These are the activations of a small neural network, seen along a few directions. Each row is one input.
In each table, some parts of the input vary, and every possible input appears once, in random order.
A made-up example of a description, with smaller parts first: values(2) and (point or ring(9) or (line(6) and ring(8))).
Shared parts are said once, and a part with two or three values counts as separate values.
In the rows, zero is written as 128.

Table:
x1: [ 73 134 126  95 122 170 109  63 159 154 135 176 147  89 131  94 169]
x2: [152  98 131 126 134 121 131 145 134 116 117 123 113 136 121 121 125]
x3: [136 135 123 119 127 122 131 153 117 138 136 115 108 132 139 125 124]
x4: [ 69 140 144 111 122 155  90  75 167 178 130 176 176  95 109 129 151]
x5: [150 107 109 142 140 140 140 123 121 107 110 117 125 125 127 125 127]
x6: [129 136 109 130 127 128 136 139 108 139 135 102 121 128 138 126 126]
x7: [149  98 119 139 138 129 134 129 117 119 122 114 134 136 120 123 128]
x8: [143 112 114 144 142 145 146 122 127 106 112 115 127 151 124 130 129]
x9: [126 144 105 127 122 120 137 132 120 129 150  96 127 134 159 144 128]
x10: [ 88 174 170 161  74 102  82  89 176 173 108 229 166  85  69 171 145]
x11: [130 154  94 132 128 131 142 123 118 118 146 103 125 126 163 146 128]
x12: [146 103 136 128 135 127 136 144 139 115 119 121 116 162 119 126 127]
x13: [129 117 119 134 134 129 141 148 114 122 126 110 137 123 129 113 123]
x14: [ 81 165 164 127 109 132  69  97 177 169 124 199 175  93  85 155 158]
x15: [132 122 148 120 131 115 133 150 114 112 122 125 115 126 127 110 108]
x16: [136 142 120 118 128 115 133 144 122 132 159 113 121 139 158 144 128]
x17: [149 103 148 123 130 114 128 133 124 107 112 124 104 135 119 119 111]
x18: [139 103 123 139 135 134 140 131 130 116 117 108 128 159 120 127 128]
x19: [147 108 153 127 136 121 132 130 124 108 122 126 114 164 114 125 113]
x20: [137 141 140 118 130 114 129 138 103 132 139 120 107 134 136 122 112]
x21: [133 127 109 139 141 141 146 139 112 112 122 116 136 115 133 115 123]
x22: [133 146  99 134 133 139 141 130 106 128 131 108 119 120 142 128 126]
x23: [128 147 136 115 121 104 131 134 120 121 147 112 103 136 158 141 113]
x24: [136 117 132 123 134 123 136 162 123 121 127 123 125 127 129 112 122]
Question: What do these inputs look like to the network?
Answer: line(4) and (point or line(5))
Question: Changing only the line(4) part turns x22 into x6. The same change can be made to x11. Which row results?
Answer: x9
Question: Change only the line(4) part in x4. List by row number the other rows that result.
Answer: x1, x10, x14

Table:
x25: [142 147 136 124 118 100 133 151 114 126 145 114 108 137 149 145 114]
x26: [140 144 122 132 123 112 135 144 116 128 141 109 117 139 146 147 121]
x27: [121 130 104 111 144 142 142 127 104 127 143 100 122 123 153 106 127]
x28: [136 139 104 135 127 128 142 130 119 120 137 106 123 131 150 141 129]
x29: [129 131 102 120 138 137 140 133 118 124 143 101 125 127 155 124 132]
x30: [146 120 159 134 123 106 125 148 122 121 115 138 115 139 109 130 111]
x31: [135 100 124 127 142 142 133 128 133 117 117 125 132 133 119 112 133]
x32: [145 113 144 139 127 118 128 139 132 120 114 132 124 145 111 135 121]
x33: [128  99 125 119 148 147 135 122 118 121 118 123 128 130 117  94 128]
x34: [142 108 127 142 131 134 135 125 134 112 110 128 131 137 114 129 130]
x35: [ 44 177 160 124  87 143  60  60 196 193 125 233 182  67  84 145 163]
Question: What do these inputs look like to the network?
Answer: point or (values(2) and line(5))
Question: Change only the values(2) part in x30. List by row number the other rows that result.
Answer: x25

Table:
x36: [153 101  79 134 158 150 167 134 102 101 128  67 115 155 157 119 125]
x37: [147 133 118 100 144 117 153 157  95 109 159  74  89 156 179 119 113]
x38: [123 105 124 143 132 150 133 113 132 122 101 141 144 124  99 110 135]
x39: [108 109 138 139 127 157 106  95 169 138 100 169 156 127  84 127 148]
x40: [136 100 119 107 154 140 139 142 112 118 135 108 123 126 139  91 127]
x41: [135 129 136 107 132 116 131 159 110 125 138 111 106 124 146 113 116]
x42: [122 105 143 108 141 140 118 113 130 126 122 145 127 118 113  95 131]
x43: [ 98 133 178 108 113 114  90 111 168 147 129 175 131 125 108 133 130]
x44: [157 126 108 158 132 123 147 152 114 111 115 112 130 126 127 141 121]
x45: [122 130 148 156 106 126 104 103 169 132 101 175 153 126  89 162 137]
x46: [140 129 131 160 113 121 131 128 131 121 104 149 137 121 102 143 126]
x47: [169 126  84 150 140 123 165 148 101  99 131  72 108 153 158 150 117]
x48: [162 148 112 132 128 102 157 162  89 114 152  71  97 160 169 150 110]
x49: [141 102 102 141 151 150 148 138 115 113 112 105 137 129 125 109 129]
x50: [ 12 231  86 106  92 169  77  41 175 211 172 192 191  32 153 147 181]
x51: [148 102 101  99 160 142 159 137  98 103 152  70 103 154 173  99 128]
x52: [150 146 132 141 121  99 136 167 102 129 135 111 117 131 136 144 109]
x53: [133 148 156 143 101  97 121 143 120 141 125 149 125 125 111 147 114]
x54: [119 133 160 109 118 112 118 137 126 135 132 150 116 120 120 114 117]
x55: [ 99 103 160 106 129 142  96  91 170 138 122 168 144 125 100 110 145]
x56: [113 149 173 140  95 100  93 117 160 154 122 175 140 131 100 166 127]
Question: What do these inputs look like to the network?
Answer: point or (line(4) and ring(5))
Question: Change only the line(4) part in x45. List by row number the other rows that result.
Answer: x44, x46, x47
Question: Change only the line(4) part in x37. List by row number the other rows that result.
Answer: x41, x43, x54
